A small network was shown many inputs. Here are its activations along a few directions, one row for each input.
In each table, some parts of the input vary, and every possible input appears once, in random order.
A made-up example of a description, with smaller parts first: one of 2 separate values, together with either a single point or one of 9 places along a line or (one of 6 places along a line, together with one of 8 places around a ring).
Shared parts are said once, and a part with two or three values counts as separate values.

Other details of the inputs vary at random and push rows far along two fixed directions, the same in every table; ignore that.

Table:
R1: [ -2  16 -14 -18   4 -14  34 -19   7 -20  11]
R2: [ 11   0   9   0   7  -4 -10  -2  -7 -16   1]
R3: [ -8 -10  -4  10 -16   3   0   6   3  15   4]
R4: [  4   2  -1   1   3  -7 -11 -10  -1 -13  -1]
R5: [-14  -4  12  10  -5  12  -3   8   7  20  -6]
R6: [  0  -8   7   5 -13   4   2  13  -4  12   4]
R7: [  0  19 -15 -18   7 -17  33 -15  11 -18  13]
R8: [  4   1   0  -4  13   2  -9  -4  -3 -12  -6]
R9: [  3   3  -3   0   3 -12 -11  -2   2 -15  -1]
R10: [-10   5 -16 -10 -12  -6  45  -5  12  12  15]
R11: [ -1  -9   7   8 -14   5   0  14  -4  16   5]
R12: [  4   5  -3   1   7 -11  -7  -5   3 -15   2]
R13: [ -5 -12  -4   9 -12   5  -1   3   0  20   0]
R14: [  3  -4  -1   0   6  -2 -13 -10  -3 -14  -3]
R15: [ -9 -11  -4   6 -15   6   1   5   0  15   1]
R16: [  5  -2   3  -1  11   4 -21   0  -5 -11  -9]
R17: [ -5   8  -6 -12 -11  -1  49   1   6  11  19]
R18: [ -8  12 -12 -14  -5   4  47   3   9  14  12]
R19: [  4   1  -1  -2   6  -3 -12 -13  -4 -13  -3]
R20: [ -8 -11  -4   7 -12   7   0   3   1  15   2]
R21: [  7   2  -2   5   6 -10 -16  -3   2 -10  -1]
R22: [-17  15   1 -12  -4   4  48   1  17  13   9]
R23: [  7   5   3  -7  10   0 -10   2  -4 -13  -5]
R24: [ -1  12 -14 -25  12  -9  35 -18   5 -15   7]
R25: [-2 -7 -3  5 -4  9 -1  9  0 19 -5]
R26: [ -3 -14  -2  13 -11   7 -10   4  -1  20  -2]
R27: [ -5  12 -14 -26  10  -8  34 -16   4 -17   9]
R28: [  7   3   0  -5  13   2 -13  -5  -4 -11  -7]
R29: [12  4  5 -4  8 -3 -5  0 -4 -9 -4]
R30: [ -8 -12  -3   8 -14   7  -4   6  -1  18   1]
R31: [ -5  12 -13 -26   9  -8  34 -15   4 -19   7]
R32: [  2   7  21   0  10  -2 -12  -3   3 -13  -7]
R33: [ -5   0  15   3  11   1 -22  -9   2 -10 -11]
R34: [ 10   2   8  -2   7  -2 -16   3  -7 -13  -4]
R35: [  3  -1   0  -2   9   1 -15  -8  -5  -8  -6]
R36: [ 2 -6  4  9 -9  8  0 14 -2 21  0]
R37: [-4 -1 -2  4 -6  9  9 12  0 17 -1]
R38: [  3   3  -2 -10  11   0  -5  -3  -3 -13  -4]
R39: [  6   6   1  -9   9  -1  -3   1  -2 -14  -5]
R40: [ 10   6   6  -1   7  -1  -8  -1  -6 -12  -4]
R41: [ 10   1   8  -1   7   0 -15   2  -6 -13  -4]
R42: [  2  -2  -1  -4  12   0 -10  -8  -4 -13  -5]
R43: [  4   4  -2   0   5 -12 -13  -3   1 -15   0]
R44: [ 14  -2  10   2   6  -4 -14  -1  -7 -11  -1]
R45: [ -5  -9  -5  10 -14   1   1   5   3  18   4]
R46: [  5   1  -2   0   3  -8 -11 -10   0 -13   0]
R47: [ -6  12  -8 -13  -8   2  48   3   6  13  15]
R48: [  1   0  -2  -3  10  -1  -9  -8  -5 -11  -6]
R49: [  4   1  -2  -1   6  -3 -11 -12  -4 -14  -4]
R50: [-1 -8  3 11 -6 13 -8 16 -1 19 -4]
R51: [-7 -6 -3  7 -6 11  2 10 -2 19 -4]
R52: [-14   4 -16 -12 -16  -5  44  -2  11   8  15]
R53: [-1 -4  2 11 -7 12 -7 15 -3 19 -6]
R54: [ 12   1   5   0  11   1 -18   2  -4  -7 -10]
R55: [ -6 -10  -3  12 -13   2  -3   5   2  13   3]
R56: [ -4  15 -14 -23  11  -7  35 -18   3 -17   7]
R57: [  4   6  -2  -7  12   1  -4  -6  -3 -11  -4]
R58: [  8   0   0   7   6 -11 -22  -2   1 -10  -5]
R59: [  0  -8   8  12 -11   5  -2  12  -6  16   2]
R60: [  0  -6   7  10 -13   6   0  11  -4  18   5]
R61: [ -5   9   9   2   7 -11  -7  -8  12 -13   0]
R62: [ 14  -2  11   2   6  -4 -16   0  -8 -10  -3]
R63: [  5   0  -1  -4  11  -1 -14 -10  -5 -12  -6]
R64: [  4  17  -4 -20   6 -10  38 -12   2 -19  13]
R65: [ -9 -12  -3   7  -9  10  -4   8  -1  19  -1]
R66: [ 10   6   0  -7  12   0  -3  -2  -1 -10  -4]
R67: [  5   4  -1  -4  12   2  -9  -5  -5 -12  -8]
R68: [ 11   5   6  -4   7  -1  -6  -1  -5 -10  -2]
R69: [ -7  -6  23  14 -11   7  -8  10   4  18   0]
R70: [-4 -2 -1  2 -7 10  8 13  2 16  1]
R71: [  6   4   0   7   5 -10 -20  -3  -1 -13  -4]
R72: [ -6 -12  -4   8  -7   9  -2   6  -1  22  -2]
R73: [ -4   1  14   1   8  -3 -16 -14   5 -14  -7]
R74: [ -1  -5   4   5 -11   6   0  15  -3  14   0]
R75: [ -7  -5  -4  15 -12  -2  -2  10   3  17   2]
R76: [-3 -7 -4  5 -4 10  2  9  1 20 -2]
R77: [ -5  -3  -4  14 -13   0  -4   9   4  18   4]
R78: [ -6  -6  -4  12 -12  -1  -2  10   6  14   5]
R79: [ -8  -8  -4  12 -14   1   1   5   1  16   2]
R80: [ 0 -5  5  8 -8  8  1 13 -2 15  1]
R81: [ -9  -8  -5   7 -11   5   6   1   0  16   2]
R82: [ 11  -2  11   0   5  -3 -15   0  -7 -14   0]
R83: [  4   2   0  -7  10   0 -10  -1  -4 -13  -7]
R84: [-15  -5  10  12 -12   2  -2   1  11  15   1]
R85: [  6  -1  -1  -2   7  -3 -15 -13  -4 -14  -4]
R86: [-1 -3  4  8 -8  6  2 12 -4 15 -1]
R87: [ 9  6  2 -5 10  1 -7 -1 -2 -9 -5]
R88: [  2   0  -2  -2   2  -9 -11  -7  -1 -15   0]
Description of these inputs: one of 8 places along a line, together with either a single point or one of 10 places along a line.
Question: Changing only the place on the line of 8 turns R39 into R74. The same change can be made to R87. Which row results?
Answer: R68
Question: Changing only the place on the line of 8 turns R7 into R17. The same change can be made to R9. Which row results?
Answer: R6
Question: Changing only the place on the line of 8 turns R53 into R64. The same change can be made to R23. Which row results?
Answer: R11
Question: Which other rows agree with R81 in the place on the line of 8? List them by row number.
Answer: R13, R14, R15, R19, R20, R26, R30, R49, R73, R85
Question: A walk changes only the place on the line of 10. It starts at R31 and steps to R27. List the rest of the walk in order.
Answer: R65, R42, R48, R56, R35, R63, R72, R24
Question: Which other rows agree with R83 in the place on the line of 8? List them by row number.
Answer: R5, R8, R16, R25, R28, R38, R51, R57, R67, R76

Table:
R89: [-4 -5 -2  3 -5  4  2  4  1 11  1]
R90: [  2   2   3   0   6  -4  -9  -5   0 -10  -3]
R91: [-4 -4  0  4 -7  2  3  3  1 10  2]
R92: [-3 -4 -2  6 -7  3  0  5  1 11  1]
R93: [-4 -2  0  5 -6  2  2  4  2 10  2]
R94: [  4   1   0  -2   5  -4 -10  -4  -2 -10  -3]
R95: [  4   1   3  -1   5  -5 -10  -5  -1 -10  -2]
R96: [-4 -4 -1  4 -8  3  3  3  1 10  2]
R97: [ 3  0  9  0 -2 13  5 14 -4 14 -2]
R98: [  4   1   0   0   6  -4 -10  -4  -2 -11  -2]
R99: [  3   2   3   0   6  -5  -9  -5  -1 -10  -2]
R100: [  5   2   0  -2   6  -5 -10  -5  -2 -12  -2]
R101: [ 3  0  9  0 -1 13  6 14 -5 14 -2]
R102: [ 2  0  9  0 -2 13  5 15 -5 14 -2]
R103: [  5   1   1  -1   6  -3 -12  -4  -3 -10  -4]
R104: [-4 -4 -3  5 -7  2  3  4  1 11  2]
R105: [-4 -3  0  5 -6  1  1  5  2 10  2]
R106: [  5   2   0  -1   6  -5  -9  -6  -2 -12  -3]
R107: [ -2  16 -10 -24   8 -12  40 -16   9 -18  12]
R108: [  5   2   0  -1   7  -5  -9  -5  -2 -12  -2]
R109: [-4 -4  0  5 -7  2  1  4  2 11  1]
R110: [-4 -3  0  4 -7  2  3  3  3 10  2]
R111: [-4 -5 -1  5 -7  3  2  4  1  9  2]
R112: [  4   1   2  -1   5  -3  -9  -5  -2 -11  -2]
R113: [-3 -4 -2  5 -6  3  1  4  1 11  0]
R114: [-10  11 -16 -19  -3  -3  53  -8  11   3  15]
R115: [  2   3   3  -1   6  -4 -10  -5   0 -13  -3]
R116: [  5   0   1  -1   7  -1 -12  -5  -3 -10  -4]
R117: [ -1  17 -13 -23   8 -12  40 -15   8 -18  12]
R118: [  3   2   3   1   6  -3 -12  -5   0 -11  -4]
R119: [ 2  0  8 -1 -2 12  8 15 -4 14 -1]
R120: [  4   0   2   0   6  -3 -11  -5  -3 -11  -3]
R121: [-4 -5 -2  3 -6  4  2  4  1 11  1]
R122: [-3 -4 -2  4 -7  3  2  5  1 11  1]
R123: [-5 -2  0  5 -7  2  2  5  2 10  2]
R124: [-4 -5 -1  5 -7  3  1  5  0 10  2]
R125: [  4   1   3  -1   5  -4  -9  -5  -2 -11  -2]
R126: [  4   2   0  -2   7  -3  -9  -6  -3 -11  -4]
R127: [-4 -4 -3  4 -7  4  2  4  0 11  0]
R128: [-4 -4 -3  4 -6  4  2  5  0 11  1]
R129: [-5 -4 -3  4 -7  4  1  4  0 11  0]
R130: [  4   1   2   0   5  -4  -9  -6  -2 -10  -2]
R131: [  3   2   3  -1   7  -4 -10  -5   0 -12  -3]
R132: [  4   0   1   0   5  -4 -11  -4  -3 -11  -3]
Question: Describe the family of inputs behind these rows.
Answer: one of 4 separate values, together with either a single point or one of 10 places along a line
Question: Change only the choice among 4 separate values in R110. List by row number the other rows that result.
Answer: R95, R107, R109
Question: Change only the choice among 4 separate values in R97. List by row number the other rows that result.
Answer: R101, R102, R119
